These are the activations of a small neural network, seen along a few directions. Each row is one input.
In each table, some parts of the input vary, and every possible input appears once, in random order.
Descriptions start from the smaller parts, as in this example, which fits no table here: one of 6 places along a line, together with either a single point or one of 9 places around a ring or (one of 3 separate values, together with one of 5 places around a ring).
Shared parts are said once, and a part with two or three values counts as separate values.

Other details of the inputs shift rows strongly along two fixed directions, in all tables alike. That doesn't count.

Rows:
R1: [ -8   0 -25 -14  -2  12  28 -20  46   7  20 -32  -5]
R2: [ -5   0 -30 -19   1   6  40 -13  48   8  29 -35  -4]
R3: [ 40  10  -7 -11  -1   4 -16  16 -41  36 -35   8 -18]
R4: [-33   4   4   0  13   2  53 -24  25   8  14 -16  -6]
R5: [ 35   1 -11  -1   2  -3 -17  11 -42  43 -45   8 -28]
R6: [-10 -15  21  16 -12   3 -50  39  12 -75  22  12  23]
R7: [-23  -6   5   0   8   1  52 -37  29   9  28  -6   0]
R8: [-10   5 -15 -16   3   7  37  -1  52  14  13 -31 -15]
R9: [ 41 -22 -16  -2  10   6 -33 -17 -37  35 -22  19 -11]
R10: [-29   9  45  29  -7  -7 -39  32  -8 -69   1  17  18]
R11: [ 36   7  -5   6  16  -1 -11  10 -48  42 -32  23 -18]
R12: [ 40  12  -2  -6   0   2 -20   9 -38  40 -39   4 -16]
R13: [ 13  -3 -22  -9  -6 -22 -16  -6 -62  42 -30  16   1]
R14: [-51   3  18  23 -29 -18 -40  29  -4 -61  -3   8  29]
R15: [ -5  10 -17 -21   4   7  40   2  51  13  18 -30 -11]
R16: [ 15   2 -18 -16  -8 -14 -14  -8 -62  43 -25  14   5]
R17: [-11  11 -14 -18   3  14  39 -10  57  16  12 -33 -12]
R18: [-14  23  10  -1  11  15  51 -11  37  18  14 -24   2]
R19: [-18  15  37  28  -8   4 -34  55   2 -64   3  16  15]
R20: [-37  14  -8 -17 -11  -6  44 -26  22  18  15 -29  21]
R21: [ 46 -17 -10  -7  10   5 -32 -14 -37  34 -15  13  -5]
R22: [-19 -12   6  21 -20  -7 -50  43  22 -74  12  -3   8]
R23: [ 46   6 -10 -16   5   2 -26   6 -25  41 -28   1 -19]
R24: [ 48   3 -14 -19   3   3 -28  15 -32  36 -25   8 -20]
R25: [-30   5  34  40  -6  -3 -33  52  10 -63  -3  14   7]
R26: [ 40 -29 -18  -1  10  -1 -30 -10 -38  34 -20  18 -14]
R27: [-18   0   3  -5   9   1  54 -32  27   7  33  -4   4]
R28: [-19  18  -4  -7  -2  14  45  -5  45  12   1 -31  -8]
R29: [-22 -16  24  28 -15  -9 -52  20   2 -81   5  24  24]
R30: [ -6 -13 -18 -13  10   9  38 -19  42   7  32 -21   3]
R31: [-11  -3  -5 -15   5   5  47 -43  37   4  29 -20  14]
R32: [ 28   4   2  -6  14   0  -9  -9 -61  35 -25  25 -12]
R33: [-19  11  24  23 -18  -6 -37  64  11 -67  -6   4   6]
R34: [-10  -1  15  17 -20  -2 -58  41  18 -73  13  -5  17]
R35: [-37   4  39  34  -6  -5 -39  30  -6 -70  -5  21  12]
R36: [-44   2 -15 -10 -11 -12  45 -22  21  16  12 -26  11]
R37: [-21  17   3   4  12  16  49 -12  38  17   7 -18  -4]
R38: [-25   1   9   1   6   7  47 -40  32   6  26  -5   4]
R39: [ 43 -16 -13 -11   6  -5 -19 -21 -52  26 -15  27  -1]
R40: [-13 -10 -14 -12   6  -2  48 -32  33  -1  29 -12   9]
R41: [ 48  -8 -25 -17  -1   2 -33   3 -38  28 -15   6 -13]
R42: [ 37 -27 -16   0   7 -12 -23 -25 -51  30 -25  27 -10]
R43: [ 36  -5  10   2   9  -5 -18 -28 -54  36 -16  31  -5]
R44: [-32   3  34  29  -4 -11 -33  40  -9 -71   3  22  13]
R45: [-13   4   8 -11   6   8  52 -32  23   7  35  -4   9]
Description of these inputs: one of 5 places around a ring, together with either a single point or one of 8 places around a ring.
The inputs of R31 and R42 match in every part but the place on the ring of 5. If R12 is changed in the same way as R31 into R42, which row does it become?
Answer: R5
The inputs of R32 and R35 match in every part but the place on the ring of 5. If R39 is changed in the same way as R32 into R35, which row does it become?
Answer: R29
Change only the place on the ring of 5 in R30. List by row number the other rows that result.
Answer: R6, R9, R21, R26

Rows:
R46: [ -3  -5  18  12  -1  -2 -19   7  -8 -32   7  16  12]
R47: [ -9  -7   9   7  -9  -9 -23   6 -10 -32   7  11  16]
R48: [ 21  -5 -24 -13   3   1   2  -7  -6  35 -12  -9 -13]
R49: [ -4   9  19   9  -3  -1 -14  17  -9 -20  -2  10   7]
R50: [ 24  -7 -21 -16   2   0   2 -17 -10  33  -5  -5  -7]
R51: [  0   4  -1   3 -10  -2 -22  25   1 -16  -8  -3   1]
R52: [-23   6  -3 -14   6  17  60 -21  71  -4  41 -35   4]
R53: [  8  -6  -6   5  13  -1  16 -23 -16  35 -15   9 -16]
R54: [ 26   7 -11 -11   9   8   8  -4  -7  35 -13  -5 -18]
R55: [  0 -10  12  12  -1   0 -23  10   0 -30   7  14   5]
R56: [-34   8   0  -5   3  16  51  -2  80 -22  38 -38   2]
R57: [ 11   8 -10 -14   1  -2  11 -14 -21  37 -11  -1  -2]
R58: [-20  -8   5  18  -6 -10 -17   7  -7 -21  -9  10   2]
R59: [ -8   6   5   5 -10  -6 -17  23  -6 -15 -10   1   3]
R60: [  8   0 -11 -10   3  -4  12 -22 -24  35  -7   3  -1]
R61: [ -8   2  20  14  -2  -3 -15  11 -11 -25   1  15  10]
R62: [ -6 -12   2   8  -9  -8 -26   9  -2 -30   6   8  10]
R63: [ 18   9  -5  -8   9   4  14  -6 -14  37 -15  -1 -15]
Describe the family of inputs behind these rows.
Answer: one of 2 separate values, together with either a single point or one of 8 places around a ring
The inputs of R47 and R46 match in every part but the choice among 2 separate values. If R51 is changed in the same way as R47 into R46, which row does it become?
Answer: R54

Rows:
R64: [  4   9   9  -2 -14 -12 -32   5 -48  -7 -17  14  10]
R65: [ 52  -6  -7 -12   9   8 -23  -8 -33  35  -8  17 -10]
R66: [ 31 -20 -26   1   7  -4 -25  10 -35  19 -17  14 -11]
R67: [-27  -4 -13  -9 -10   5  37 -27  60  -4  18 -35   3]
R68: [ 12 -11 -24 -13   1   2  -6 -25  -5  32 -12 -10  -9]
R69: [-23  -4  25  25  -9 -17 -28  40 -13 -49   2  22  16]
R70: [ -5   6   8   0  -5 -12  -8  19 -28 -24  -2  16   4]
R71: [-32   6   8   3  -6  -5  29  11  17 -23  23  -1  12]
R72: [  7   7 -11 -16  30  15  63 -57  12  67   2 -10 -20]
R73: [ -5  32  32  21 -11   4 -48  82 -19 -24 -51   6 -12]
R74: [  8 -12  16  20  -3   5 -31  10  13 -38  -1  10  -7]
R75: [ 34 -17 -18  -5   5 -11 -26  11 -33  22 -14  16  -9]
R76: [ 17  -6  -7  -7 -14  -7 -44  11 -22  -3 -10  10  10]
R77: [ 43   3   1  -7  13   5  -4 -20 -55  56 -21  28 -11]
R78: [ 62  -8 -28 -30  26  12  31 -49 -20  97  -8  -5 -23]
R79: [ 23  -1  -9 -16 -13  -8 -40   6 -28  -4 -15   6   8]
R80: [-53   2   5  12   0   1  45   8  45 -35  31 -17  16]
R81: [ -7   4 -24 -33   2   3  60 -16  44   8  32 -31  -2]
R82: [-14  -1 -10 -12  -8   0  11 -10  34  -1  18 -22  16]
R83: [-50   8  25  16 -17  -9  -1  14  28 -49  22 -10  31]
R84: [ 22  32   6  13 -12   4 -54  74  -5 -11 -38  -8 -23]
R85: [-24  -3   7   8   4  20  24   1  64 -39  41 -24  13]
R86: [ 12  10  34  13  -3  -3 -40  23 -36 -39  -8  29  11]
R87: [ 17 -21 -13   7   2  -7 -37  15 -24  -3 -14  16 -18]
R88: [ -9  12 -13 -20  -1   3  48 -38   1  49  10 -18   5]
R89: [ 30  -3   9  10  13   0 -11 -21 -39  31 -34  30 -19]
R90: [ 24 -15 -22  -3  -5   0 -34  -4 -30  21 -22   5   2]
R91: [ 56  -1  -6 -19  10   6 -20  -9 -38  25 -11  12 -10]
R92: [-52  -1  21  23  -3  -8   5  23  29 -59  19  -1   8]
R93: [-54   5  24  23 -19  -9  -1   5  33 -55   9  -8  16]
R94: [-56   6  22  19 -12  -6  -5   7  30 -52  16 -10  19]
R95: [  7  -5 -16 -18  22  21  56 -44  45  40  22 -29 -17]
R96: [ 34   1   9   2  15   0 -11 -13 -46  40 -21  27  -5]
R97: [-47   5   5   6   2  -6  54  -9  47 -22  20 -14   0]
R98: [  1  -2 -32 -32   7   7  61 -25  36  37  29 -25  -8]
R99: [-29   0  19  27 -15 -10 -37  23 -13 -45  -4   9  25]
R100: [ -2 -10 -32 -20   8   4  63 -35  42  36  14 -28 -23]
R101: [ -8   0  26  25   5   5 -20  15  -9 -31  -1  19  13]
The inputs of R93 and R67 match in every part but one. If R77 is changed in the same way as R93 into R67, which row does it become?
Answer: R65
Describe the family of inputs behind these rows.
Answer: one of 2 separate values, together with either a single point or (one of 3 separate values, together with one of 6 places along a line)
Change only the choice among 3 separate values in R97. List by row number the other rows that result.
Answer: R89, R93
Change only the choice among 3 separate values in R71. List by row number the other rows that result.
Answer: R77, R88
Change only the choice among 2 separate values in R71. List by row number the other rows that result.
Answer: R98
